Each row below holds a small network's activations on one input, seen along a few directions.
In each table, some parts of the input vary, and every possible input appears once, in random order.
Descriptions start from the smaller parts, as in this example, which fits no table here: values(3) and (point or line(11) or (line(4) and ring(8))).
Shared parts are said once, and a part with two or three values counts as separate values.

Other details of the inputs vary at random and push rows far along two fixed directions, the same in every table; ignore that.

Table:
x1: [ 24 -22 -25  -9  26   9  68  -8   2 -25  31 -33]
x2: [ -4  26   1  -2  -4 -20  27  61  40 -49  62 -88]
x3: [ 32  10 -33  27 -18   7  34 -52 -27  37  -3  38]
x4: [-28  28  75 -61  25   5 -90  57 102 -32  23 -23]
x5: [-24  13  55 -35  11  -6 -88  14  23   7 -14  13]
x6: [  -7   -4   39  -51   14    1 -104  -33   -3   34  -77   51]
x7: [ 16 -44 -22  10  13  -6  32 -42 -52   9 -22  19]
x8: [-14  11 -23  10 -12   5  55  14  -7  -8  37 -29]
x9: [  3 -21 -27  49 -16  14  34 -19 -48  28 -22  44]
x10: [ 15  23  -2  10  -8 -15  21  55  37 -60  56 -81]
x11: [ 23   8 -21  26 -20  -9  14 -40 -48  30  -9  21]
x12: [  4  28  -9  -4  -2  -5  47  57  66 -48  74 -77]
x13: [ -2  32  -3  -8  -2 -15  38  58  48 -49  68 -82]
x14: [ -2  -8 -18  22 -15  12  24 -21 -60  39 -11  31]
x15: [  0 -17 -25  36 -17  12  27 -19 -57  32 -14  35]
x16: [ 19 -16 -19 -13  24  -2  59  -6 -15 -25  27 -40]
x17: [ 19 -37 -21  13  16  -5  56   4 -10 -38  10 -27]
x18: [-52  -5  49 -20   3 -13 -78  15  37   5 -23  18]
x19: [-16   5 -20  15 -13   0  45  17 -14 -10  32 -36]
x20: [-40  12  71 -27  13 -30 -91  63 106 -42   0 -28]
x21: [  1  -2 -21  18 -14  18  34 -27 -55  41  -7  40]
x22: [ 32 -14 -43  11  -7  12  18 -33 -54  14 -37  19]
x23: [ 30  23 -20 -30  15  27  41  48  50 -60  44 -85]
x24: [ 16   3 -26  29  -8   6  35  16 -26 -15  27 -24]
x25: [ 18   0 -28  41  -8   8  42  17 -15 -20  20 -16]
x26: [ 15 -34 -17  -2  15  -6  29 -45 -54  16 -18  12]
x27: [ 35  -8 -41  13  -3  13  39  11 -12 -31  -6 -25]
x28: [-48  -9  44 -27   0   3 -84 -46  20  64 -57  96]
x29: [-13   6  51  -8   1 -21 -86   7  52  -6 -31  24]
x30: [-51 -21  47  -1  -1 -10 -93 -30  14  44 -72  87]
x31: [ -14   13   51  -29    0  -17 -103  -50    9   52  -56   77]
x32: [  7  -7 -28  23 -13  29  44 -31 -40  44  -4  49]
x33: [ 16   7 -24  17  -8  13  22 -36 -54  36  -5  37]
x34: [-42  15  71 -39  13 -32 -98  61  93 -36   7 -35]
x35: [ 34   3 -40  -5   1  20  27 -41 -49  21 -29  16]
Description of these inputs: line(5) and (values(2) or ring(5)).
Changing only the line(5) part turns x12 into x13. The same change can be made to x3. Which row results? -> x31
List by row number the other rows that have the line(5) part in common with x27. -> x9, x17, x20, x25, x29, x30

Table:
x36: [-22  -7  31 -39  11 -13 -66 -11   9  17 -46  22]
x37: [ -37   -9   77  -33   16  -32 -122   -5   48    5  -45   37]
x38: [ -4   3  36 -13   3  -7 -79  -5   8   6 -39  24]
x39: [ -29   15   87  -59   29   -7 -113   85  106  -59    8  -43]
x40: [-20 -17  47 -29  13 -27 -89 -50  -8  49 -62  75]
x41: [ 25  15 -11  -9   1   0  17  21  -9 -22  21 -43]
x42: [  9  19 -45  61 -41  14  52 -19 -65  42  15  34]
x43: [ 27  19 -30 -14   8  13  69  30  27 -51  65 -82]
x44: [-32 -12  65 -29  24 -20 -79  32  65 -20  -7   3]
x45: [ 36  -5 -48  16  -2  23  57 -44 -76  27  -2  18]
x46: [ -7 -20  11 -14  15  -4 -26 -62 -35  47 -37  65]
x47: [ 42  -1 -56  24 -14   2  59 -53 -52  33 -12  20]
x48: [-13 -32  -3   8  -1   3 -33 -41 -32  42 -62  71]
x49: [ 24   9 -26   0   4  17  75  40  33 -51  57 -70]
x50: [  8  22 -51  61 -37   8  60 -32 -42  49  10  39]
x51: [ -9 -21  -3  -7   5  14  10  -9 -13   6 -19  13]
x52: [  16   18    3  -17   12   18   48   86   45  -81   72 -104]
x53: [-27  19 -17  29 -30   3  36  35   4  -6  37 -28]
x54: [ 17 -24 -33  32   0   8  72 -29 -49  12   9  15]
x55: [-20  17  -2  36 -25 -11  36  27   7  -1  50 -23]
x56: [ -8  -5  30 -18  11  -4 -65  -9  39  11 -37  41]
x57: [  3  -3 -24  16  -7  -5  31  21  -4 -32  10 -44]
x58: [ 12  24   2  -7   2  -9  12  55  63 -67  44 -81]
x59: [  9 -22 -40   6   2  16  35 -61 -69  45 -32  40]
What is each input in this table made of? -> values(4) and (point or ring(5))
List by row number the other rows that have the values(4) part in common with x56. -> x43, x47, x49, x50, x58
Change only the ring(5) part in x39. List by row number the other rows that result. -> x38, x41, x45, x52
List by row number the other rows that have the values(4) part in common with x36. -> x48, x51, x53, x57, x59
